Each row below holds a small network's activations on one input, seen along a few directions.
In each table, some parts of the input vary, and every possible input appears once, in random order.
Descriptions start from the smaller parts, as in this example, which fits no table here: one of 4 places along a line, together with either a single point or one of 9 places along a line or (one of 3 separate values, together with one of 8 places around a ring).
Shared parts are said once, and a part with two or three values counts as separate values.
In the rows, 128 means zero.

A family of inputs:
r1: [148 130 155 152  94 147 116 146 193 115 111 131 105 152 134 137  71 160]
r2: [127  57 148 126  95 148  91  88 153 138 128 184 178 132 117 135  94  77]
r3: [136 128 161 113 213 182 211  31 155 113  87  82 164  17 171 107  87  75]
r4: [146  90 144  96  62 133 115  87  91 106 125 148 159 113  80 138 131  66]
r5: [112 126 104 163 162  77  92 194 138 175 188 130 125 121 154 110 130 174]
r6: [138 131 119 137  72 156 128  98 109 104 122 101 113 178  85 106 161  98]
r7: [118  98 121 166 104 169 102  99 175 132 127 138 124 195 124 101 124 105]
r8: [ 84 143  96 110 226 105 130 162 131 162 122 163 121 140 184 166 149 173]
r9: [102 181  98  80 191  92 157 162  68 136 113 132 110 123 144 159 186 164]
r10: [133 162 106 137 131  65 122 195  68 142 179 102 116 106 116 106 164 165]
r11: [162 164 155 127  58 133 144 146 128  86 105  97  93 132  99 141 110 151]
Question: What is each input in this table made of?
Answer: either a single point or (one of 2 separate values, together with one of 5 places along a line)
Question: Which other rows does r6 become when the place on the line of 5 takes its other values? List them by row number.
Answer: r4, r9, r10, r11

A family of inputs:
r12: [135 131 126 138  92 121 110 150 128 124 135 130 114 159 111 127 132 141]
r13: [126 109 128 137 112 132 109 126 137 132 134 142 134 146 123 126 124 121]
r14: [109 156  99 128 190  74 125 189 102 161 162 122 119 106 156 132 155 178]
r15: [132 125 127 142  92 124 105 148 136 127 136 135 116 162 114 127 127 140]
r16: [131 124 141 124 147 150 149  97 144 122 110 121 138 105 140 125 111 112]
r17: [129 114 141 131 149 154 141  95 156 126 113 129 142 112 145 124 103 111]
r18: [131 126 126 127 109 125 121 130 117 125 132 129 127 138 115 126 136 123]
r19: [128 114 133 125 129 137 128 110 133 128 124 135 140 123 129 126 121 112]
r20: [ 96 156  94 113 208  88 139 169 112 163 148 120 117  89 161 147 152 162]
r21: [128 116 127 133 110 129 114 127 130 130 133 137 131 143 120 126 129 122]
r22: [136 135 126 137  91 120 112 150 123 122 135 127 112 158 110 127 134 142]
r23: [132 128 141 122 146 149 151  98 140 120 110 118 137 103 139 125 113 113]
r24: [127 111 133 127 130 139 125 110 137 129 125 138 141 125 130 126 119 112]
r25: [130 121 133 121 128 134 133 112 125 125 123 130 138 119 125 127 126 113]
r26: [130 121 141 126 148 151 146  96 148 123 111 123 139 108 142 124 108 112]
r27: [127 113 128 135 111 130 112 127 134 131 134 140 133 145 121 126 127 121]
r28: [126 107 134 130 131 140 123 109 141 130 125 141 143 127 132 127 116 111]
r29: [129 120 127 131 110 127 116 128 126 128 133 134 130 141 118 126 132 122]
r30: [134 132 126 124 108 122 126 132 108 120 132 123 125 134 112 127 141 125]
r31: [134 134 141 119 145 146 157  99 132 116 108 113 134  99 136 127 118 114]
r32: [102 164 107 109 231 103 161 152 115 150 126 120 121  90 180 143 147 167]
r33: [131 121 127 144  93 125 103 147 140 129 137 138 118 164 116 127 125 139]
r34: [133 131 132 116 126 130 141 114 111 119 122 122 134 113 121 129 133 115]
r35: [129 118 133 123 128 136 130 111 129 126 123 133 139 121 127 127 124 113]
r36: [138 141 125 134  90 118 117 152 114 118 134 122 109 154 107 127 138 143]
r37: [131 124 133 119 127 133 135 113 120 123 123 128 136 117 124 127 129 114]
r38: [133 128 127 140  92 123 107 149 132 125 136 133 115 161 113 127 129 141]
r39: [130 123 127 129 109 126 119 129 121 126 133 132 129 139 116 126 134 123]
r40: [132 127 132 118 127 132 138 114 116 121 122 125 135 115 123 128 131 114]
r41: [135 138 141 117 144 144 160 100 127 114 108 110 133  96 135 128 120 115]
r42: [133 129 126 126 108 123 124 131 112 123 132 126 126 136 113 126 139 124]
r43: [137 138 126 135  91 119 114 151 119 120 135 125 111 156 108 127 136 143]
r44: [133 131 141 120 145 147 154  99 136 118 109 115 135 101 137 126 115 114]
r45: [130 118 127 146  94 126 101 146 143 130 137 141 120 166 118 128 122 139]
r46: [129 117 141 129 148 153 144  95 152 124 112 126 140 110 143 124 106 111]
r47: [100 167  91 131 169  77 119 204 113 160 158 125  96 129 148 142 156 189]
Question: What is each input in this table made of?
Answer: one of 4 places along a line, together with either a single point or one of 8 places along a line
Question: Which other rows agree with r16 in the place on the line of 4? List them by row number.
Answer: r17, r23, r26, r31, r32, r41, r44, r46

A family of inputs:
r48: [151 115 159 113  83 176 156  59 130  89  90 113 142 113 100 123 111  72]
r49: [126 146 122 134 130 122 127 151 132 128 127 121 109 147 132 132 133 154]
r50: [136  78 150 145  84 178 109  74 180 117 112 146 146 153 117 122  90  82]
r51: [124 140 119 131 130 120 124 147 126 130 131 127 113 146 130 132 138 147]
r52: [121 143 123 122 154 123 138 138 127 131 122 127 120 125 143 136 133 144]
r53: [118 138 120 118 155 121 135 135 120 133 124 132 126 124 140 136 138 138]
r54: [119 133 123 119 171 117 142 128 119 139 132 124 137  94 148 128 132 130]
r55: [137  82 157 139 127 181 133  58 181 123 108 138 163 109 136 111  77  75]
r56: [129 128 119 137 102 106 105 158 114 135 150 135 122 148 114 125 140 141]
r57: [121 135 116 128 130 118 121 144 119 133 133 132 119 145 127 132 143 140]
r58: [122 139 125 123 171 119 146 131 125 136 130 119 131  95 150 128 128 137]
r59: [133 139 124 143 103 110 110 165 127 130 144 125 111 150 119 124 130 154]
r60: [118 126 113 123 130 115 116 139 109 137 137 139 129 144 123 133 150 131]
r61: [117 127 121 114 172 115 139 124 112 142 134 128 144  94 145 129 137 124]
r62: [165 107 158 128  34 160 125  84 129  90 115 112 134 131  75 118 108  80]
r63: [120 132 115 126 130 117 119 143 116 134 135 135 122 145 126 132 145 137]
r64: [146  72 153 153  59 166  94  91 177 116 127 146 145 154 105 120  83  88]
r65: [115 129 117 113 155 118 131 130 110 138 128 139 136 123 136 137 145 128]
r66: [123 149 125 126 154 125 142 141 133 130 119 122 116 126 145 136 128 152]
r67: [132 136 123 141 103 109 109 163 124 131 145 128 113 149 117 124 133 151]
r68: [122 138 118 129 130 119 122 146 123 131 132 130 116 145 129 132 141 143]
r69: [125 148 128 130 170 123 150 136 135 134 126 110 124  97 153 128 121 147]
r70: [119 129 114 124 130 116 118 141 113 135 136 137 125 144 125 133 148 134]
r71: [155 112 155 120  59 172 140  68 130  89 100 112 135 130  88 121 115  75]
r72: [123 142 126 125 170 120 147 132 129 135 129 116 128  96 151 128 125 140]
r73: [132  82 154 137 108 182 124  64 181 120 102 147 154 136 128 121  86  79]
r74: [120 141 121 120 155 122 137 136 124 132 123 130 123 125 141 136 135 141]
r75: [124 145 127 127 170 121 149 134 132 135 128 113 126  96 152 128 123 144]
r76: [117 135 119 116 155 120 134 133 117 135 125 135 129 124 139 137 140 134]
r77: [116 132 118 115 155 119 132 131 114 136 127 137 132 124 137 137 142 131]
r78: [128 125 118 135 102 105 103 157 111 136 151 138 125 147 112 125 142 138]
r79: [122 146 124 124 154 124 140 139 130 130 120 124 118 125 144 136 131 148]
r80: [131 133 121 140 103 108 107 162 121 132 147 130 116 149 116 124 135 147]
r81: [127 122 117 134 102 104 102 155 108 138 152 140 129 147 111 125 145 135]
r82: [121 136 124 121 171 118 144 129 122 138 131 121 134  95 149 128 130 133]
r83: [155 114 163 116 101 175 165  53 129  91  95 104 151  87 108 115 102  68]
r84: [125 143 120 133 130 121 125 149 129 129 129 124 111 146 131 132 136 150]
r85: [118 130 122 116 171 116 141 126 115 140 133 126 140  94 146 129 134 127]
r86: [135 141 125 144 103 112 112 166 130 129 142 122 109 150 120 124 128 158]
r87: [130 131 120 138 103 107 106 160 118 133 148 133 119 148 115 124 137 144]
Question: The inputs of r85 and r70 match in every part but one. If r58 is changed in the same way as r85 into r70, which row does it become?
Answer: r68
Question: What is each input in this table made of?
Answer: one of 4 places along a line, together with either one of 2 separate values or one of 8 places along a line
Question: Which other rows does r78 become when the place on the line of 8 takes its other values? List them by row number.
Answer: r56, r59, r67, r80, r81, r86, r87
Question: Which other rows does r55 become when the choice among 2 separate values takes its other values? List them by row number.
Answer: r83
Question: Which other rows agree with r74 in the place on the line of 4? List them by row number.
Answer: r48, r52, r53, r65, r66, r73, r76, r77, r79

A family of inputs:
r88: [136 157 118 148 103  90 108 197 118 132 155 117  97 151 119 124 136 181]
r89: [ 99 122 101 133 164 124 111 140 135 151 134 150 123 167 148 133 151 141]
r90: [160 100 155 132  29 168 119  80 134  88 112 119 133 150  74 120 111  76]
r91: [112 115 120 106 162 110 120 134 117 146 132 159 146 113 144 151 133 128]
r92: [126 147 120  98 130  95 134 152  76 127 131 134 129 112 117 146 157 138]
r93: [120 127 119 159 131 103  93 183 161 153 156 142 113 152 146 129 113 174]
r94: [147  71 161 142  57 184 106  64 175 109 108 150 154 153 100 116  84  67]
r95: [115 155 101 123 133 109 125 156  94 132 135 125 106 164 120 130 174 149]
r96: [126 135 144 124 177 160 164  96 165 121  94 120 131 100 163 135  97 126]
r97: [122 106 130 136 169 133 135 103 138 146 141 126 157  88 149 109 115 106]
r98: [135 138 127 123 137 117 147 120  98 126 142 100 136  86 122 109 141 114]
r99: [139 165 140 112 145 144 174 112 126 105  96  93 112  99 135 134 124 135]
Question: The inputs of r96 and r99 match in every part but one. If r93 is changed in the same way as r96 into r99, which row does it become?
Answer: r88
Question: What is each input in this table made of?
Answer: one of 2 separate values, together with either a single point or one of 5 places along a line
Question: Which other rows does r98 become when the choice among 2 separate values takes its other values? List them by row number.
Answer: r97
